These are the activations of a small neural network, seen along a few directions. Each row is one input.
Each table varies a few parts of the input and shows all the possible inputs, shuffled.
A made-up example of a description, with smaller parts first: ring(8) and (point or line(9) or (values(3) and line(6))).
Shared parts are said once, and a part with two or three values counts as separate values.
(in the rows, 128 means zero)

Other details of the inputs shift rows strongly along two fixed directions, in all tables alike. That doesn't count.

Table:
x1: [124 131 132 119 122 122 123 120 124 127 128 131 133]
x2: [125 131 129 116 123 121 122 126 123 129 127 129 133]
x3: [130 137 125 120 123 129 127 120 136 129 128 130 131]
x4: [126 127 131 120 129 119 121 126 128 123 121 133 134]
x5: [125 132 129 118 124 122 122 121 121 127 127 128 132]
x6: [131 135 131 122 121 126 123 127 139 124 125 131 130]
x7: [125 130 134 120 121 122 122 120 123 126 128 131 132]
x8: [126 131 132 119 121 122 122 121 121 125 125 128 131]
x9: [131 133 125 120 128 126 125 126 140 124 121 132 132]
x10: [131 135 132 121 118 130 126 121 135 126 125 130 130]
x11: [126 119 136 163 161 159 127 145 125 145 131 124  98]
x12: [127 120 140 162 157 160 129 146 121 146 131 124  96]
x13: [125 132 127 118 125 121 123 120 122 128 127 128 132]
x14: [137  86  97 150  91  99 188 137 122  97 147 106 165]
x15: [125 131 128 120 127 118 120 125 128 126 129 132 133]
x16: [130 136 128 120 121 129 126 121 135 127 127 130 131]
x17: [132 135 126 118 126 127 128 127 136 127 122 132 131]
x18: [132 136 130 120 119 130 125 123 133 125 123 128 129]
x19: [126 122 133 160 162 159 130 145 122 150 133 124  97]
x20: [125 130 130 116 122 121 122 126 123 128 126 129 133]
x21: [127 129 131 118 127 119 124 126 124 125 122 133 133]
x22: [124 132 126 120 128 118 121 124 128 127 130 132 134]
x23: [143  55  89 212 105 122 225 160 124  96 167  89 148]
x24: [133 135 127 119 125 127 127 127 136 126 121 132 130]
x25: [133 134 129 119 124 127 127 127 136 125 120 132 130]
x26: [125 133 125 117 126 121 123 120 122 128 128 128 133]
x27: [125 128 127 119 131 118 121 125 128 125 123 133 134]
x28: [125 124 132 161 157 162 129 139 119 150 137 119  96]
x29: [120 118 138 159 165 154 124 144 110 151 135 126  97]
x30: [127 130 130 117 128 119 124 126 124 126 123 133 133]
x31: [126 127 133 120 128 119 120 126 127 122 121 133 133]
x32: [117 119 140 161 161 157 122 138 109 153 141 124  96]
x33: [131 137 123 117 123 128 127 126 135 131 126 128 132]
x34: [132 132 128 121 126 127 124 127 139 123 119 132 131]
x35: [124 131 131 119 123 122 123 119 124 128 129 131 133]
x36: [131 136 127 122 123 126 123 126 139 125 126 131 131]
x37: [125 132 125 115 126 121 123 125 124 131 129 129 134]
x38: [125 129 126 119 132 118 122 124 128 125 124 133 135]
x39: [131 136 125 117 122 128 126 127 135 130 125 128 131]
x40: [132 132 130 121 125 127 124 127 139 122 118 132 131]
x41: [125 131 130 120 126 118 120 125 128 126 129 132 133]
x42: [144  88  97 153  84 105 195 139 134  92 144 104 165]
x43: [126 128 129 119 130 119 121 125 128 124 122 133 134]
x44: [131 138 125 119 122 129 126 121 133 127 125 127 130]
x45: [125 130 133 121 124 119 119 126 127 124 127 132 133]
x46: [124 132 127 118 126 121 124 119 124 129 131 131 134]
x47: [131 136 129 122 122 126 123 127 139 124 126 131 130]
x48: [126 131 126 117 130 119 125 125 125 128 125 133 134]
x49: [125 122 135 160 155 162 128 145 120 151 136 121  97]
x50: [130 137 127 120 122 129 127 120 136 128 128 130 131]
x51: [127 129 133 118 126 120 123 127 124 124 122 133 132]
x52: [125 123 135 162 155 162 129 140 118 148 136 119  96]
x53: [130 136 130 121 119 130 126 121 135 126 126 130 130]
x54: [131 134 123 120 129 126 125 125 140 125 121 132 132]
x55: [132 135 130 118 119 129 125 128 134 127 123 129 130]
x56: [125 131 130 118 122 122 122 121 121 126 126 128 132]
x57: [126 130 132 117 121 122 122 127 123 127 126 129 132]
x58: [131 137 128 120 120 129 125 122 133 125 124 127 129]
x59: [125 130 131 121 125 118 120 126 127 125 128 132 133]
x60: [125 122 132 164 159 158 127 144 125 148 140 123  98]
Description of these inputs: values(2) and line(5) and ring(6).
The inputs of x53 and x1 match in every part but the values(2) part. If x39 is changed in the same way as x53 into x1, which row does it become? -> x14
The inputs of x3 and x46 match in every part but the values(2) part. If x24 is changed in the same way as x3 into x46, which row does it become? -> x30
Which other rows does x12 become when the ring(6) part takes its other values? List them by row number. -> x6, x10, x18, x40, x55
Which other rows does x22 become when the values(2) part takes its other values? List them by row number. -> x60
Which other rows does x58 become when the line(5) part takes its other values? List them by row number. -> x18, x28, x44, x52

Table:
x61: [122  97 121 148 147 115 139 145 110 120 131 124 132]
x62: [106 120 145 129 160 119 100 134 102 140 129 140 116]
x63: [129 141 130 126 151 150 121 129 125 147 119 132 107]
x64: [126 114 145 151 129 132 127 138 126 121 131 131 116]
x65: [137 139 110 108 105 115 142 120 141 121 132 127 150]
x66: [136  87 114 161 118 121 175 148 107 111 138 108 138]
x67: [121 135 144 163 159 186 115 141 115 168 139 116  76]
x68: [113 145 147 122 147 144 102 117 100 154 133 130 108]
x69: [101 124 151 159 189 158  96 133  90 170 144 128  85]
x70: [137  70 105 185  88 122 206 138 111 100 160  93 152]
x71: [125 192 132  39  96 106  77  87 139 133 107 147 147]
x72: [135 158 125  93 119 130 113 120 156 131 116 138 136]
x73: [147 120 110  86  66  78 155 119 148  79 108 126 186]
x74: [123 131 136 101 110 101 121 119 113 120 124 136 145]
x75: [132 117 102 115 122  97 147 122 139 109 123 132 158]
x76: [133 153 142 130 160 157 102 135 157 143 107 142 100]
x77: [128 145 154 128 158 149  90 140 140 137 105 141 101]
x78: [132 119 100 120 114  96 147 124 143 112 138 128 162]
x79: [136 140 128 143 142 150 125 135 155 137 132 130 111]
x80: [120 174 123  49 105  88  81  90 141 125 112 148 159]
x81: [126 103 139 152 121 129 143 142 116 123 133 122 124]
x82: [136  87 116 178 102 127 181 132 122 103 154 106 140]
x83: [133 130 125 150 123 149 136 128 137 131 139 118 113]
x84: [135 132 129 136 141 153 133 136 141 138 118 128 111]
What is each input in this table made of? -> line(4) and ring(6)
The inputs of x62 and x74 match in every part but the line(4) part. If x80 is changed in the same way as x62 into x74, which row does it become? -> x71
Which other rows does x81 become when the ring(6) part takes its other values? List them by row number. -> x67, x70, x72, x73, x84
Which other rows does x78 become when the line(4) part takes its other values? List them by row number. -> x65, x72, x79
Which other rows does x75 become when the line(4) part takes its other values? List them by row number. -> x63, x76, x84

Table:
x85: [124 136 130 105 140 115 108 126 126 128 112 138 133]
x86: [124 113 132 139 113 117 137 128 113 119 141 122 135]
x87: [120 138 132 110 136 116 105 116 129 129 123 138 133]
x88: [139 115 127 138 119 129 145 142 140 113 117 124 131]
x89: [142  92 104 166 122 123 181 150 133 107 136 112 139]
x90: [119 159 156  76 138 116  74 118 124 135  98 155 125]
x91: [120 135 146 111 128 115 105 119 122 125 121 141 131]
x92: [126 114 130 133 111 123 144 126 105 124 136 119 134]
x93: [124 116 118 138 122 118 138 126 120 122 142 119 137]
x94: [136 122 127 142 108 133 143 131 139 117 134 119 131]
x95: [130 152 128 111 124 129 112 117 142 132 127 135 126]
x96: [132 114 113 133 134 119 146 140 132 123 127 126 138]
x97: [109 119 152 197 218 198 104 159 107 188 146 127  51]
x98: [124 147 125 108 129 124 110 118 136 137 131 135 131]
x99: [138 123 125 136 106 140 150 129 131 122 129 115 130]
x100: [130 151 145 106 125 134 100 119 149 127 111 142 123]
x101: [126 117 116 132 119 124 145 124 112 127 137 116 136]
x102: [130 147 130 112 132 126 112 119 146 128 120 140 128]
x103: [130 122 112 131 120 128 150 127 123 132 139 118 137]
x104: [136 127 114 135 115 134 152 126 129 126 134 117 132]
What is each input in this table made of? -> line(4) and line(5)
The inputs of x103 and x104 match in every part but the line(5) part. If x98 is changed in the same way as x103 into x104, which row does it become? -> x95
Which other rows does x90 become when the line(5) part takes its other values? List them by row number. -> x85, x88, x89, x96
